Each row below is a small network's average activation on inputs in which a field has the value named, seen along a few directions.
Values that are neighbours, or in one group, have similar rows; names and order tell nothing.
In the rows, zero is written as 500.
Strong random noise was added to every row along 17 fixed directions; ignore it. To show where, here is one row again and again, with new noise each time:
[431 352 560 423 499 440 593 537 481 519 453 514 542 436 374 536 421 534
 449 376 659 411 426 434 583 672 408 599 548]
[531 641 365 445 296 592 482 576 520 464 364 429 440 396 596 404 565 544
 516 588 679 331 448 501 607 480 557 541 450]
[605 343 448 412 471 336 597 457 635 680 338 592 450 525 472 572 387 496
 607 393 345 510 521 559 503 557 664 341 385]
[497 489 760 490 471 633 431 462 380 421 624 562 509 560 516 529 450 540
 354 556 588 300 467 594 347 318 665 485 578]
[551 547 482 438 422 421 403 586 520 373 424 534 586 602 569 710 527 310
 470 616 412 480 382 618 582 247 621 237 513]
[563 237 490 562 476 521 587 360 492 717 331 522 233 516 521 448 389 530
 529 542 370 366 557 534 435 547 385 428 314]
[600 502 593 534 463 739 598 574 422 860 548 423 399 649 288 500 526 538
 464 395 447 332 567 541 308 496 219 530 397]
[478 446 676 518 643 477 454 517 465 237 700 647 754 499 449 423 501 541
 368 450 599 551 529 411 559 324 363 702 632]
[482 486 401 526 508 613 544 502 464 550 476 481 609 559 358 451 441 768
 716 643 417 509 513 520 224 706 646 511 629]
[268 518 538 426 577 502 633 590 563 602 473 345 379 576 439 390 396 637
 675 528 457 543 617 590 448 657 750 571 511]
[464 507 430 550 571 379 448 520 489 396 446 478 609 456 525 592 570 357
 628 519 474 666 447 331 579 449 476 440 514]
[662 378 522 537 622 668 484 497 347 768 600 588 435 598 533 462 532 809
 703 545 486 247 397 314 286 295 380 567 569]
[519 474 567 588 509 500 566 365 642 629 498 552 350 572 495 371 359 662
 525 545 354 524 708 647 406 631 646 512 311]
[518 650 560 778 525 500 573 480 384 543 672 657 622 553 433 591 482 495
 522 327 208 598 631 175 271 517 688 206 425]
[401 507 519 514 333 400 296 490 690 473 447 551 614 428 400 614 327 618
 531 562 625 494 463 430 511 512 579 512 578]
[445 371 574 343 587 274 446 499 634 467 379 523 526 465 557 499 456 496
 674 483 545 556 477 532 599 409 795 520 533]
[495 779 345 664 565 625 693 430 373 276 650 449 518 461 637 634 588 398
 465 559 414 707 548 318 478 674 561 455 351]
[495 543 506 638 365 422 471 480 439 482 564 594 491 431 545 441 417 433
 341 390 610 437 404 448 648 591 401 397 541]
[299 448 538 661 538 386 371 404 602 343 600 536 463 436 528 582 373 484
 364 569 517 589 539 373 633 561 307 572 457]


TUTOS, 11 values:
gam: [466 334 569 237 802 562 497 573 433 543 466 363 560 553 416 530 753 530
 747 517 416 504 563 508 265 335 617 671 536]
begas: [593 451 264 362 411 510 471 597 673 713 488 480 409 498 481 579 524 583
 432 393 410 388 462 537 609 491 219 526 480]
kap: [357 578 517 506 635 562 479 591 575 576 531 387 412 600 438 538 576 567
 520 624 393 554 611 501 489 529 336 603 432]
nezi: [371 530 454 543 307 490 518 382 642 597 454 482 481 317 388 733 308 536
 522 369 540 585 559 237 372 699 662 492 437]
tel: [584 544 407 475 432 604 980 469 364 458 441 476 359 527 629 433 418 367
 386 407 379 585 617 578 581 602 655 375 363]
gudo: [429 709 480 573 419 701 629 497 402 535 725 452 417 527 572 379 277 552
 457 486 532 610 521 506 358 406 501 506 682]
giz: [594 360 525 436 649 407 343 385 603 509 446 521 426 310 593 321 767 449
 483 311 472 479 638 442 458 504 544 640 363]
tuv: [463 341 620 444 695 432 344 415 531 382 622 527 591 490 419 676 634 460
 370 484 478 478 491 576 436 634 454 599 496]
noro: [327 390 502 362 666 487 664 567 532 339 455 448 483 426 496 716 484 604
 444 473 628 480 478 247 677 566 388 738 452]
mif: [449 560 459 636 536 473 524 520 375 364 343 468 515 508 510 388 609 522
 597 699 460 542 530 374 573 568 465 428 451]
dozov: [401 460 479 407 545 559 501 478 396 386 642 575 461 467 570 602 449 625
 415 533 374 404 493 425 307 457 718 463 634]
TUTOS is arranged as a ring.
A walk along TUTOS starts at noro and steps to its neighbour begas. Put kap, tel, gudo, dozov in the order it reaches them. -> tel, dozov, kap, gudo
Which values are neighbours of gam? Give them in the order they are listed. -> tuv, mif

KEBE, 11 values:
bupu: [689 444 534 730 776 196 635 417 329 697 474 542 282 576 671 411 737 333
 463 336 459 538 348 473 915 791 168 411 281]
nulib: [408 621 269 584 361 309 342 663 454 417 276 557 318 341 702 557 606 621
 405 685 669 101 229 319 900 778 364 325 401]
dapa: [821  43 746 793 808 673 557 201 120 584 262 577 479 588 574 472 600 580
 775 828 672 399 308 287 259 345 153 610 438]
pon: [284 690 177 633 283 460 630 939 438 617 591 651 563 414 247 151 712 739
 334  96 219 116 663 155 569 929 475 302 443]
sesa: [456 561 516 233 507 584 580 664 571 475 507 474 502 499 416 579 679 637
 255 376 517 260 576 583 541 618 527 589 393]
zuv: [657 738 362 878 585 519 363 378 421 296 841 735 301 275 988 187 798 642
 219 383 576 201 501 138 824 484 211 583 173]
gadem: [857 658 566 427 444 626 352 497 560 769 656 470 405 673 510 544 679 348
 392 397 510 386 460 889 460 415 441 459 366]
kotik: [476 430 507 376 370 380 334 520 669 390 284 452 550 456 508 569 520 481
 375 655 592 373 380 863 605 623 669 472 543]
forut: [511 684 772 802 422 425 439 464 348 561 583 547 476 519 486 168 525 339
 323 477 666 498 513 544 655 564 262 413 457]
fuga: [435 491 761 377 595 484 873 596 242 477 443 437 466 548 623 282 390 445
 773 406 698 565 555 372 640 198 914 537 556]
fep: [410 911 640 842 380 507 563 529 637 387 599 633 775 441 346 699 391 859
 429 534 696 549 584  28 643 866 574 602 394]
KEBE is arranged as a ring.
Which values are neighbours of zuv? Give them in the order they are listed. -> dapa, gadem
Which values are neighbours of bupu? Give them in the order they are listed. -> sesa, fep
Which values are neighbours of forut? Give them in the order they are listed. -> nulib, pon
